Here are a small network's activations along a few directions, averaged over the inputs that share one value of a field.
Related values have similar rows: they may be neighbours, one step apart, or belong to one group.

Other fields vary at random and push rows far along two fixed directions, the same in every table; ignore that.

Values of NALEG:
pasa: [ 21 -10  -6   4   7   0 -11  -5  10  -2  -3   0  14   5  -4]
vop: [ -2  27   4 -41  73  -7   3  29 -42  20 -14  -5 -17   3  45]
nuze: [ 30   6 -12 -33 -11 -17 -13   5   8  21 -22   2  31 -24   9]
tesop: [-60 -13  14  54  -5  28  10 -33  16 -38  48  24 -40  27 -38]
nes: [ 36  -4 -11 -17  -2   0   1  26 -12  26 -35 -34  22 -16  21]
gunaz: [  5  -6   7  16  -7   2   5   1  10  -6   5  -7  -2   5 -12]
lamon: [ 10 -12 -10  18 -59  -3 -14 -23  38 -17   6   9  23 -11 -28]
vugu: [ -2   1   8 -12  11   4   5   0 -15   8   1 -13  -6   4   6]
luro: [ 35 -10 -34  30 -65  -7 -11  -6  41 -24 -12 -14  40 -15 -27]
zezu: [-85  15  41   0  58  -1  20  -8 -45   7  38  42 -63  20   3]
ras: [-28  -3   4  16  -6  21  18 -10   1 -18  24   1 -29  18 -17]
solu: [ 26  -3   4  -4  -2  -5  -3  12  -8   2 -19 -21   7   9  11]
dop: [-24  -3   1   9  26   4   6  -7  -5 -15  17  14 -17  20   0]
rame: [  5  -8 -10  29 -55  -1  -3 -10  33  -3   2   9  23 -24 -18]
bipi: [ 31  24   0 -68  37 -20 -12  29 -28  41 -34  -9  13 -21  48]
NALEG is arranged as 3 separate groups.
Question: Which other values are in the same group as luro? Give them in the order they are listed.
Answer: pasa, vop, tesop, dop
Question: Which other values are in the same group as vugu? Give them in the order they are listed.
Answer: nes, gunaz, ras, solu

Values of PALIT:
zape: [-22 -29   2  80 -57  34   8 -23  29 -41  39 -11 -10  28 -52]
pil: [-32  -4  12  21  17  10  10 -14   1 -18  25  13 -31  19 -17]
samot: [ 54   1 -23 -28 -14 -17 -23  12  11  12 -34 -15  41 -19  13]
logus: [ 50  14  -6 -41  41 -11  -3  44 -35  31 -45 -44  19  -1  45]
vulin: [-24 -11  16 -10  39   8   9 -10 -18  -1  16  15 -31  15   0]
gevu: [ 35  -8 -28   4 -72 -11 -18  -5  37   8 -19   1  55 -40 -10]
rafil: [-24   8   2   1 -17 -15   2  -7   6   1   7  29   3 -13  -4]
numis: [ 27  -2 -19   0 -53 -14 -24  -8  34  13 -11   7  42 -36 -10]
munid: [-32  22  30 -21  82   8  20  26 -59  15   6 -16 -51  34  36]
koma: [-38  -6  16  28  32  20  24   0 -16 -21  24  -1 -45  29  -9]
mas: [ 34   1 -12   5  -3   0   4  22  -4  -3 -24 -30  15   5   9]
bese: [-37  -3  13  11 -37   3   5 -29  13  -3  27  32 -12  -4 -23]
sudag: [  5  -6  -8  19  -6   3  -5 -19  26 -19   7   4   7   0 -14]
zoz: [  4   0   2 -24  28   1  -3   2  -9   1  -1   0  -9   8   5]
tuf: [  1  24   2 -45  21 -18  -7  10 -15  25 -17  16   5 -26  30]
PALIT is arranged as 3 separate groups.
Question: Which other values are in the same group as munid? Give them in the order they are listed.
Answer: zape, logus, koma, mas
Question: Which other values are in the same group as gevu? Give them in the order they are listed.
Answer: rafil, numis, bese, tuf
